Each row below holds a small network's activations on one input, seen along a few directions.
In each table, some parts of the input vary, and every possible input appears once, in random order.
A made-up example of a description, with smaller parts first: one of 8 places around a ring, together with either a single point or (one of 2 separate values, together with one of 4 places along a line) or one of 11 places along a line.
Shared parts are said once, and a part with two or three values counts as separate values.
In the rows, 128 means zero.

Rows:
R1: [170 113 148 125 114 130 104  95 131 136  73 135 141 150]
R2: [112 123 121 155 106 145 101  99 135  85 103  85 101 162]
R3: [ 87 137  63 138 129 172 104 115 162 112 147  67 147  96]
R4: [ 98 121 146 155  91  95  94 136 110  87 120  73  99 132]
R5: [128 207 143 109 181  49 182  68 185 122 182 119  66 111]
R6: [174 144 161 137 174 147 151 144 133 194  66 141 174 124]
R7: [ 89 116 110 153  96 156 126  95 139  96 137 142  85 182]
R8: [184 114 146 106 111  59 104 150  64 114  79 120 109  86]
R9: [ 86  97 121 123 113 162 143  99 145  75 178 161 109 219]
R10: [191 145 162 128 177  77 144 194  64 167  76 132 145  56]
R11: [111 125  79 123 122 120 105 173 110  95 162  44 101  20]
R12: [151 145 167  96 176 177 171 148 148 179 143 227 177 178]
R13: [ 79 116  51 117 125 183 151 122 170 100 228 144 161 162]
R14: [143 108 138 121 105 141 127  92 137 147 105 194 123 170]
R15: [ 74 134  91 140 114 124  97 154 142 111 164  56 143  62]
R16: [150 143 151 134 164 158 171 141 139 203  99 202 156 144]
R17: [163 145 185 145 161  96 141 176 102 193  87 133 175  93]
R18: [156 114 172 124  96  79 100 131 102 139  91 121 141 121]
R19: [ 70 133  50 138 108 182 143 107 153 125 183 116 137 121]
R20: [134  92 156  83 123 155 137  91 140 133 148 210 142 203]
R21: [137 116 127 138 105  85  92 157  76  73 120  65  57  95]
Question: Describe the family of inputs behind these rows.
Answer: either a single point or (one of 4 places along a line, together with one of 5 places along a line)

Rows:
R22: [ 88 133 111 146  90 168 114  92 147  86 106 118  90 192]
R23: [ 99 104 139 127 100  97  83 147 100  81 108  42  73 115]
R24: [ 77 196  73 118 173 103 168 107 193 116 223  81 108  77]
R25: [ 95 122 119 135 108 170 131  84 152  82 151 152  90 222]
R26: [159 136 156 176 164 122 131 158  98 196  34 147 185  86]
R27: [152 108 142 155 111  91 105  90 106 136  46 120 134 111]
R28: [100  99 125 135  99 137 117 100 125  71 164 171  77 160]
R29: [198 103 138  98 109  74 127 153  95  86  99 140 116 121]
R30: [125 105 126 140  94  92 100 146  78  61 169  93  91 131]
R31: [154 123 148 118 102 148 123  82 144 132  71 162 133 172]
R32: [204 132 149 117 158 103 155 224  86 152  87 163 169 100]
R33: [191 136 162 118 185 123 116 202  73 189  48 118 152  71]
R34: [155 106 191 128 161 156 145 148 156 222 130 207 194 187]
R35: [175 212 186 117 223  76 194 140 148 199 129 165 138  89]
R36: [ 70 117  47 153  97 152 115 134 146 135 136  26 156  94]
R37: [ 73 127  52 126 130 216 134 102 177 107 195 140 152 159]
R38: [ 67 137  41 135 115 214 115 108 175 109 147 107 151 128]
R39: [ 90 189 145 127 153  56 163  84 163  91 180  95  48 136]
R40: [155 143 174 145 148 164 146 161 144 196  69 183 193 155]
R41: [ 78 105  59 126 120 182 118 119 151  95 207 159 139  98]
R42: [162 182 173  98 175  44 168  71 156 136 140 142  85 112]
R43: [ 99 126 131 188  73 114  94 107  98 106 115  56  99 148]
R44: [ 79 108  78 116 117 141  84 167 133 104 153  29 138  52]
R45: [100 109  69 131 106 130 104 173 112  88 218  77 156  74]
R46: [137 119 174 102 140 143 169 172  96 200 124 219 168 136]
R47: [187 117 160 109 127 106  91 128  72 128  70  84  97  94]
R48: [145 101 149  86  95 123 148 104  99 131 129 198 110 158]
R49: [168  90 169 115 112 139 124  80 161 148 137 188 138 206]
Question: Changing only one part turns R41 into R48. The same change can be made to R44. Which row results?
Answer: R47
Question: Describe the family of inputs behind these rows.
Answer: one of 4 places along a line, together with either a single point or one of 6 places around a ring
Question: Change only the place on the ring of 6 in R22. List by row number the other rows that result.
Answer: R23, R25, R28, R30, R43
Question: List by row number the other rows that have the place on the line of 4 in common with R40.
Answer: R26, R32, R33, R34, R35, R46
Question: Change only the place on the line of 4 in R39. List by row number the other rows that result.
Answer: R24, R35, R42
